Each row below holds a small network's activations on one input, seen along a few directions.
Each table varies a few parts of the input and shows all the possible inputs, shuffled.
A made-up example of a description, with smaller parts first: ring(8) and (point or (values(2) and line(4)) or line(11)).
Shared parts are said once, and a part with two or three values counts as separate values.

Other details of the inputs shift rows strongly along two fixed directions, in all tables alike. That doesn't count.

A family of inputs:
R1: [ 39 -25   9  -2 -26  -2  37  33   4 -18 -16 -33  18]
R2: [ -2 -20  19   6 -15  27  17   1   0 -23  -3  -9   3]
R3: [-21 -21  20  16   4  -7 -21   4 -12  -3  15  27 -16]
R4: [-19  -9  31   7  21  33  -6  -1  -2   4  16  16 -12]
R5: [-20 -21  30  -5  10  10 -16 -19  12   1  21   7  -1]
R6: [ 10 -27   8  10 -12  -7  -2  27 -10  -6  -2   3 -28]
R7: [-25 -17  30  -1  16  21 -11 -12  -1   0  16  10  -1]
R8: [ 22   1 -22  -6 -16 -15  22   0   5 -15 -11 -28  23]
R9: [-29 -18  29   0  11  20 -10 -18   1  -4  17   8   0]
R10: [ 25   5 -15  -8  -9 -16  22  10   2  -5 -14 -27  24]
R11: [-20 -15  27   4  26  22 -10  -2  -2   5  21  15  -8]
R12: [ -4  50 -38 -17  32 -25 -22 -28  12  31   7   6  10]
R13: [ 23  16 -29   8 -24  -8  14  27 -17  -3 -27  -6 -19]
R14: [-18 -20  15  12   5   7 -16  10 -20  -1   9  20 -34]
R15: [ -2  48 -34 -21  22 -22 -25 -33  22  34   3   7   9]
R16: [-20 -19  28   0  27  10 -15 -11   0   5  25  10  -1]
R17: [-12  57 -42   1  -3 -20 -27 -20  -2  24 -12  29  -9]
R18: [-29 -22  24   0   9  21 -10 -22   1 -10  19   9  -2]
R19: [ 19  17 -16  -4 -22   4  26   4   3 -10 -24 -22  16]
R20: [ 25  12 -19  -3  -8  -4  26  16  -1  -1 -18 -19  16]
R21: [  4 -14  22   8  -2  27  17  15  -4  -9  -3  -4   0]
R22: [-23 -11  34   2  10  31  -8 -11   0  -2  10  11  -4]
R23: [  5 -26   6  12  -6  -9   1  25 -19 -10   0   2 -24]
R24: [  0  50 -36 -19  26 -22 -24 -27  22  36   5   8   5]
R25: [ 22   4 -17  -7 -14 -16  23   4   4  -9 -13 -28  24]
R26: [ 20  11 -26  12 -28 -21  14  26 -13  -6 -23   1   0]
R27: [ -6  45 -41  -5   1 -39 -34 -21   9  27  -5  25  -7]
R28: [ 36 -30   3   0 -34  -1  38  24   7 -29 -13 -34  17]
Description of these inputs: line(4) and (values(2) or line(5)).
Question: Changing only the line(4) part turns R25 into R9. The same change can be made to R3. Which row results?
Answer: R26
Question: Start at R12 and move only the line(5) part, one step at a time. The first step leads to R16. Which rows follow, in order?
Answer: R10, R25, R8

A family of inputs:
R29: [ 11   3  -6  -3  -6   5  17   6  -1  -6  -9 -15   8]
R30: [  4  24 -26  -6  -6 -17  -7 -11   4   8  -9   1   0]
R31: [-20   4  12  -6  17   5 -20 -24  10  11  15  12   1]
R32: [-42  15   7  -2  35   4 -45 -33   0  23  25  35 -20]
R33: [  6  20 -22 -12   9 -17  -5 -13   9  11   1  -7  11]
R34: [  2  28 -21 -11   4  -1  -1 -14   8  11  -8  -4   6]
R35: [  2  31 -30  -5   4 -18  -7  -7   0  14  -8   4   1]
R36: [-31 -31  35   9  12  16 -20 -10  -7  -6  23  19 -17]
R37: [ 10   5 -10   1 -10  -7   4   9  -2   1  -9  -1  -1]
R38: [  2  29 -30  -5   1 -19  -8  -9   0  13  -8   3   2]
R39: [ 20 -12  -2   6 -21  -3  18  22  -4 -13 -13 -11   0]
R40: [ 21  -8  -1   8 -15   0  17  26  -7  -8 -12  -8  -4]
R41: [-15 -36  40  13   4  20  -6  13  -8  -8  16  15 -18]
R42: [ 17 -18  12   5 -17  14  28  19   0 -18  -9 -17  11]
R43: [-16 -26  33   6   7  24   1  -2  -2 -11  15   5   0]
R44: [ 10 -31  21   2  -3   7  13  15   2 -11   6 -11   3]
R45: [  6  16 -13  -8   1  -9   4  -8   7   4  -5 -10  15]
R46: [ 15 -14  -1   7 -16  -3  17  20  -8 -14 -10 -10   1]
Question: What is each input in this table made of?
Answer: values(2) and (line(4) or line(5))
Question: Changing only the values(2) part turns R29 into R34. The same change can be made to R35. Which row results?
Answer: R41
Question: Change only the line(4) part in R43. List by row number the other rows that result.
Answer: R29, R33, R45
Question: Change only the line(5) part in R37. List by row number the other rows that result.
Answer: R30, R39, R40, R41
